A small network was shown many inputs. Here are its activations along a few directions, one row for each input.
Each table varies a few parts of the input and shows all the possible inputs, shuffled.
Descriptions start from the smaller parts, as in this example, which fits no table here: one of 5 places around a ring, together with either a single point or one of 9 places along a line or (one of 3 separate values, together with one of 4 places along a line).
Shared parts are said once, and a part with two or three values counts as separate values.

Table:
row 1: 1  -8  16  6  26  -11  24  -2  -5  -16  -12  7
row 2: -75  -42  -3  -67  18  92  48  -17  18  55  69  -37
row 3: -5  6  -4  10  -24  -3  -17  -6  5  -6  10  -1
row 4: 7  4  18  -5  -16  4  -29  -8  -1  16  -18  -14
row 5: -3  -2  -8  1  -19  -8  -19  2  -2  -7  13  9
row 6: 25  -23  -6  -10  -10  5  -14  -7  -16  22  -24  6
row 7: 2  20  27  7  13  -12  27  13  17  -7  -5  -11
row 8: 16  -21  2  5  27  -8  31  3  4  -8  -16  12
row 9: 13  -24  -26  11  -12  -1  -7  4  -8  5  2  15
row 10: -6  23  -12  10  5  -3  -1  -4  11  -19  5  -1
row 11: -4  14  -16  2  10  -9  -3  4  3  -20  9  9
row 12: -2  6  26  10  22  -9  16  2  18  -14  -10  -8
row 13: -4  6  -20  13  15  -4  2  1  -12  -17  2  10
row 14: 10  -13  10  -3  -6  3  -26  -4  -24  18  -21  -3
row 15: -2  -14  -10  18  -8  -3  -19  7  -16  1  6  6
row 16: -2  20  -3  7  -33  -5  -6  5  4  1  15  -3
row 17: 12  -7  -34  12  16  -2  9  6  -2  -8  -2  15
row 18: 9  -1  12  -20  -17  -2  -26  -9  -10  10  -14  0
row 19: 1  -2  22  1  27  -15  14  9  11  -15  -6  2
row 20: -2  36  -11  8  -4  -6  10  7  9  -12  10  -3
row 21: 10  21  17  -13  -31  1  -13  -6  -4  19  -12  -12
What do these inputs look like to the network? -> either a single point or (one of 4 places along a line, together with one of 5 places along a line)

Table:
row 22: -21  -30  -13  -5  22  16  22  -14  0  -12  17  10
row 23: -12  -26  -22  -7  2  20  -12  -11  -27  13  5  6
row 24: -8  9  -2  -11  -41  15  -8  1  1  26  20  -12
row 25: -4  -9  10  -22  31  13  46  4  11  9  1  -4
row 26: -30  3  13  -12  28  8  20  8  13  -8  25  -10
row 27: -25  -8  17  -18  31  11  32  -7  -2  -7  9  -3
row 28: -16  -9  8  -21  -23  13  -29  -4  1  15  18  -8
row 29: -16  28  20  -11  -12  20  10  -4  22  17  12  -31
row 30: -27  -19  -17  0  19  13  10  0  15  -13  32  3
row 31: -25  8  31  -17  4  16  -9  -5  18  9  10  -27
row 32: -9  6  -37  3  -17  21  -5  5  -9  19  22  -5
row 33: -22  24  2  -7  12  12  39  10  17  0  27  -13
row 34: 1  -7  29  -22  5  20  19  -6  12  29  -14  -22
row 35: -10  -21  12  -27  -21  15  -17  -19  -14  17  4  -2
row 36: 9  -27  -29  -12  1  22  2  0  -15  28  -3  5
row 37: 0  -32  -20  -10  21  18  36  -4  13  4  9  9
row 38: 62  58  -7  67  -26  -80  -36  23  -6  -49  -49  26
row 39: 82  26  2  52  -6  -78  -29  17  -13  -41  -74  35
row 40: -20  -5  36  -17  5  18  5  -17  -1  13  -6  -21
row 41: -18  2  -28  6  3  17  29  2  19  -5  34  -1
row 42: 10  -24  6  -26  -22  16  -1  -5  -6  35  -5  -3
row 43: 55  39  4  62  -9  -85  -57  19  -11  -56  -50  31
row 44: 61  26  11  62  -6  -80  -42  8  -29  -53  -65  37
row 45: -18  -13  -27  -7  0  19  -26  0  -9  8  21  0
The inputs of row 28 and row 35 match in every part but one. If row 26 is changed in the same way as row 28 into row 35, which row does it become? -> row 27
What do these inputs look like to the network? -> one of 4 places along a line, together with either a single point or one of 5 places around a ring
Start at row 29 and move only the place on the ring of 5, one step at a time. The first step leads to row 33. Which rows follow, in order? -> row 41, row 32, row 24
Which other rows agree with row 34 in the place on the line of 4? List them by row number. -> row 25, row 36, row 37, row 39, row 42
